Each row below holds a small network's activations on one input, seen along a few directions.
In each table, some parts of the input vary, and every possible input appears once, in random order.
A made-up example of a description, with smaller parts first: one of 3 separate values, together with either a single point or one of 11 places around a ring or (one of 6 places along a line, together with one of 8 places around a ring).
Shared parts are said once, and a part with two or three values counts as separate values.
In the rows, zero is written as 128.

Other details of the inputs shift rows strongly along two fixed directions, in all tables alike. That doesn't count.

Rows:
x1: [152 127 100 128 132 131 128 126 135 136 134]
x2: [153 128 103 126 132 124 126 117 135 131 136]
x3: [149 139 104 122 130 116 141 112 125 136 122]
x4: [121 127 147 136 132 140 122 143 129 131 119]
x5: [154 127 105 119 125 134 127 126 131 142 134]
x6: [159 127 105 124 129 131 124 123 134 137 137]
x7: [121 127 151 130 124 120 131 127 126 112 124]
x8: [124 127 148 141 136 131 122 133 135 118 124]
x9: [152 135 102 128 131 119 137 111 131 132 127]
x10: [117 128 147 131 128 138 126 144 125 132 117]
x11: [116 127 146 124 123 131 132 141 124 121 119]
x12: [119 127 153 124 119 124 132 130 122 118 125]
x13: [115 132 148 127 128 132 131 139 122 129 115]
x14: [118 126 150 125 121 124 134 131 123 117 122]
x15: [154 134 103 130 137 126 129 117 133 137 127]
x16: [128 124 151 136 131 130 118 130 134 114 132]
x17: [116 128 148 127 122 124 137 133 123 117 120]
x18: [116 131 149 129 125 125 136 132 123 121 117]
x19: [120 125 146 136 131 140 123 143 131 128 121]
x20: [150 134 102 120 126 115 142 113 128 129 127]
x21: [154 128 100 122 127 134 132 130 133 140 128]
x22: [127 121 148 137 131 136 119 139 133 119 130]
x23: [123 120 147 132 126 139 121 143 131 124 127]
x24: [149 136 102 115 126 127 140 125 125 143 120]
x25: [122 124 150 125 121 137 123 142 126 127 126]
x26: [149 137 103 122 129 116 142 112 127 134 124]
x27: [118 125 149 123 122 131 129 139 124 122 122]
x28: [ 36 118  81 139 145 126  90 105 121 152 183]
x29: [120 127 151 121 121 131 127 138 123 123 124]
x30: [122 127 148 138 128 124 130 128 131 110 125]
x31: [121 122 147 127 122 137 125 144 127 125 124]
x32: [124 125 146 141 135 137 121 139 134 123 124]
x33: [118 127 146 131 127 138 127 144 127 130 118]
x34: [152 133 107 116 123 115 137 110 126 131 132]
x35: [144 137 103 118 126 120 142 116 122 141 121]
x36: [121 131 150 140 132 125 128 126 128 118 120]
x37: [124 125 150 136 127 124 127 126 130 111 127]
x38: [ 31 116  78 126 132 125  98 112 117 151 182]
x39: [155 130 101 127 133 124 130 119 136 130 132]
x40: [155 131 106 123 125 118 132 109 130 129 135]
Description of these inputs: one of 5 places along a line, together with one of 8 places around a ring.
Q: Changing only the place on the ring of 8 turns x14 into x27. The same change can be made to x17. Which row results?
A: x11
Q: Changing only the place on the ring of 8 turns x16 into x6. The same change can be made to x39. Which row results?
A: x1
Q: Change only the place on the ring of 8 in x3. List by row number the other rows that result.
A: x4, x10, x13, x15, x28, x35, x36
Q: Change only the place on the line of 5 in x38. List by row number the other rows that result.
A: x10, x25, x31, x33
Q: Change only the place on the ring of 8 in x8. List by row number the other rows that result.
A: x9, x18, x19, x24, x26, x32, x33

Rows:
x41: [160 128  82 116 121 128 134 120 132 145 139]
x42: [129 132 146 132 131 120 133 124 127 114 123]
x43: [128 124 145 122 119 130 133 136 122 121 123]
x44: [131 125 141 127 129 137 122 145 132 123 125]
x45: [129 123 138 138 133 136 129 143 134 123 121]
x46: [134 128 149 135 125 132 124 128 131 124 127]
x47: [128 129 144 130 129 122 134 127 132 111 121]
x48: [127 130 145 136 132 134 127 137 126 133 118]
x49: [133 128 143 143 137 134 126 134 131 124 120]
x50: [132 128 148 131 122 132 124 132 127 128 126]
x51: [134 127 147 134 128 123 128 125 127 114 126]
x52: [130 128 150 127 123 124 129 128 122 123 123]
x53: [ 27 112 102 135 141 126  87 118 124 135 183]
x54: [125 131 147 120 123 124 136 131 123 124 116]
x55: [134 129 145 135 136 133 118 133 132 120 126]
x56: [163 132  84 124 128 123 129 107 132 143 141]
x57: [130 122 143 130 124 125 131 134 129 113 126]
x58: [152 133  79 114 128 115 142 111 130 136 136]
x59: [133 131 148 127 131 133 120 136 127 129 122]
x60: [133 129 150 131 126 124 129 123 126 119 124]
x61: [126 127 142 131 129 138 129 140 126 134 116]
x62: [127 129 140 137 130 127 132 131 134 115 116]
x63: [132 121 142 134 124 133 126 138 135 118 128]
x64: [149 133  74 120 129 119 140 114 132 141 132]
x65: [130 124 144 126 118 138 128 140 128 125 125]
x66: [124 135 145 132 127 126 132 131 124 127 114]
x67: [146 135  80 107 123 119 142 113 123 145 134]
x68: [125 129 142 125 124 125 138 136 127 117 122]
x69: [147 134  74 116 126 121 141 117 128 145 131]
x70: [ 25 119 104 143 144 126  93 108 118 145 176]
x71: [153 138  74 123 133 116 136 104 129 144 133]
x72: [127 134 148 125 126 121 134 127 123 123 119]
x73: [128 125 139 135 130 138 131 146 131 127 120]
x74: [130 127 143 123 126 139 123 144 128 127 123]
x75: [122 131 143 127 124 129 134 135 124 128 112]
x76: [154 139  82 114 130 112 140 100 126 144 135]
x77: [133 131 147 131 134 133 119 132 131 125 124]
x78: [ 23 115 101 135 137 132  98 120 115 147 174]
x79: [130 125 146 126 119 135 125 136 128 129 124]
x80: [134 122 143 136 125 133 124 132 137 117 128]
x81: [129 123 143 126 122 128 132 136 126 117 126]
x82: [156 133  80 108 129 128 127 117 127 155 134]
x83: [157 130  75 126 136 127 133 114 135 146 133]
x84: [135 125 143 133 134 135 120 137 137 118 124]
x85: [127 135 145 135 130 126 132 127 128 123 115]
x86: [131 123 144 132 126 125 129 128 131 112 126]
x87: [123 131 140 127 123 132 136 139 125 124 114]
x88: [128 125 147 122 120 127 130 131 122 124 121]
Q: Changing only one part turns x44 into x41. The same change can be made to x77. Which row results?
A: x46
Q: Changing only one part turns x70 into x60. The same change can be made to x49. Which row results?
A: x51
Q: What is each input in this table made of?
A: one of 6 places around a ring, together with one of 8 places around a ring
Q: Change only the place on the ring of 6 in x50. List by row number the other rows that result.
A: x48, x52, x59, x66, x72
Q: Change only the place on the ring of 8 in x58. List by row number the other rows that result.
A: x42, x47, x54, x67, x68, x72, x76

Rows:
x89: [ 69 121 128 133 138 135 103 125 121 142 149]
x90: [179 128 167 129 115 145 148 162 138 120  92]
x91: [ 64 116 119 136 138 136 107 134 125 133 147]
x92: [131 128 171 138 124 143 129 152 125 125 106]
x93: [122 126 175 133 116 126 142 142 128 106 112]
x94: [126 136 175 133 132 124 135 141 127 103 107]
x95: [160 126  67 106 124 131 131 122 133 148 135]
x96: [133 125 170 129 114 143 125 151 126 122 112]
x97: [182 130 171 130 119 144 145 158 127 124  92]
x98: [126 124 171 127 119 126 135 142 130  98 109]
x99: [134 127 195 132 128 143 125 167 133 106 104]
x100: [ 66 116 123 129 122 138 109 133 125 134 156]
x101: [ 58 125 131 129 137 115 114 119 116 119 158]
x102: [141 136  62 116 133 111 140 101 128 143 132]
x103: [171 124  72 131 138 131 121 113 138 146 149]
x104: [160 125  66 113 132 131 136 124 129 150 135]
x105: [143 119 171 145 128 145 112 147 143 107 123]
x106: [139 125 170 156 139 144 114 146 145 113 115]
x107: [170 130  76 129 135 113 134  96 134 134 147]
x108: [150 134  74 106 126 109 136  94 122 150 142]
x109: [ 63 115 123 137 129 138 114 135 121 137 156]
x110: [169 130  77 125 131 112 131  96 138 134 147]
x111: [166 137  74 133 138 113 132  93 139 137 138]
x112: [173 136 173 134 118 130 160 146 132 107  85]
x113: [ 56 116 126 129 129 115 114 119 121 118 153]
x114: [180 141 166 130 133 142 140 159 139 119  86]
x115: [162 135  72 103 128 129 127 121 131 150 140]
x116: [124 127 170 136 128 126 139 142 128 101 102]
x117: [129 129 179 124 119 126 131 132 125 108 111]
x118: [125 128 178 135 119 125 139 138 117 110 111]
x119: [ 77 115 125 154 144 136  94 124 134 128 161]
x120: [134 132 168 134 135 141 126 156 132 117 108]
x121: [164 131  76 111 132 130 131 114 124 159 137]
x122: [157 142  78 113 132 112 140  95 125 150 127]
x123: [153 140  71 119 125 115 150 104 128 147 127]
x124: [128 128 180 131 127 125 136 134 121 109 111]
x125: [156 134  74 108 114 115 147 105 128 142 137]
x126: [ 57 121 133 131 121 115 114 114 113 128 156]
x127: [171 130 132 117 125 136 133 136 131 139 113]
x128: [ 65 119 119 137 139 135 107 133 128 134 144]
x129: [123 136 176 139 121 125 137 136 122 113 102]
x130: [169 130 130 120 117 136 137 140 128 140 113]
x131: [173 133 133 141 134 122 136 118 140 113 117]
x132: [144 131  92 120 122 117 149 113 123 137 134]
x133: [125 122 172 134 126 126 140 144 126  99 108]
x134: [163 132  76 104 124 130 126 113 128 157 138]
x135: [  6 117 106 128 122 112  95  98 107 136 187]
x136: [134 123 179 144 125 127 122 131 139  93 123]
x137: [ 20 120 144 129 131 116  97 119 117 112 169]
x138: [ 64 122 122 140 132 137 112 132 127 140 146]
x139: [165 138 133 115 126 116 144 128 130 118 114]
x140: [133 131 172 136 133 142 124 147 131 126 103]
x141: [175 139 176 132 117 127 154 141 125 112  85]
x142: [ 63 119 122 139 131 138 113 133 124 139 150]
x143: [160 125  68 110 128 129 133 123 132 151 135]
x144: [ 68 120 125 130 140 133 105 135 121 133 157]
x145: [ 66 125 126 139 131 134 106 128 120 144 145]
x146: [173 125  72 127 134 130 119 113 142 147 148]
x147: [157 146  73 112 135 110 141 103 128 143 129]
x148: [164 138 135 121 128 121 144 119 125 127 106]
Q: What is each input in this table made of?
A: one of 2 separate values, together with one of 5 places along a line, together with either a single point or one of 5 places around a ring
Q: Changing only the choice among 2 separate values turns x95 into x98. The same change can be made to x100. Which row results?
A: x125
Q: Changing only the choice among 2 separate values turns x135 into x96. The same change can be made to x148. Which row results?
A: x89
Q: Start at x114 and move only the place on the ring of 5, one step at a time. The first step leads to x128. Which rows follow, in order?
A: x138, x145, x140
Q: Change only the choice among 2 separate values in x126. List by row number the other rows that result.
A: x130

Rows:
x149: [ 65 125  68 112 120 103 126  90 108 147 172]
x150: [102 115  84 131 138 137 102 127 137 141 165]
x151: [100 127 160 146 130 112 130 114 126 100 130]
x152: [186 132 111 135 135 132 132 121 140 135 118]
x153: [112 135 122 120 131 127 127 130 120 141 125]
x154: [187 129 110 120 131 134 132 131 140 131 119]
x155: [101 129  95 136 141 117 107  98 126 140 161]
x156: [110 123 202 140 132 134 114 151 132  96 118]
x157: [226 133 105 136 134 142 142 135 150 137 107]
x158: [103 126 166 126 121 134 122 140 119 125 126]
x159: [ 96 132 160 129 126 127 134 138 121 119 113]
x160: [177 132 103 122 129 147 141 150 135 148 106]
x161: [ 90 130 190 134 122 121 143 144 118 100 103]
x162: [182 138 114 130 128 117 143 108 136 125 116]
x163: [183 135 112 116 124 117 144 118 135 121 117]
x164: [ 68 114  66 123 128 138 101 120 121 165 178]
x165: [ 90 126  87 121 135 133 116 123 121 155 146]
x166: [181 130 112 113 119 138 140 136 128 147 114]
x167: [101 124 198 133 114 132 132 148 121 105 110]
x168: [100 123 195 139 124 117 132 137 128  83 118]
Q: What is each input in this table made of?
A: one of 4 places along a line, together with one of 5 places along a line
Q: Changing only the place on the line of 4 turns x149 into x168. The same change can be made to x166. Which row results?
A: x154
Q: Start at x160 and move only the place on the line of 4, one step at a time. The first step leads to x164. Which rows follow, in order?
A: x150, x157
Q: Change only the place on the line of 5 in x160. List by row number the other rows that result.
A: x153, x159, x161, x165
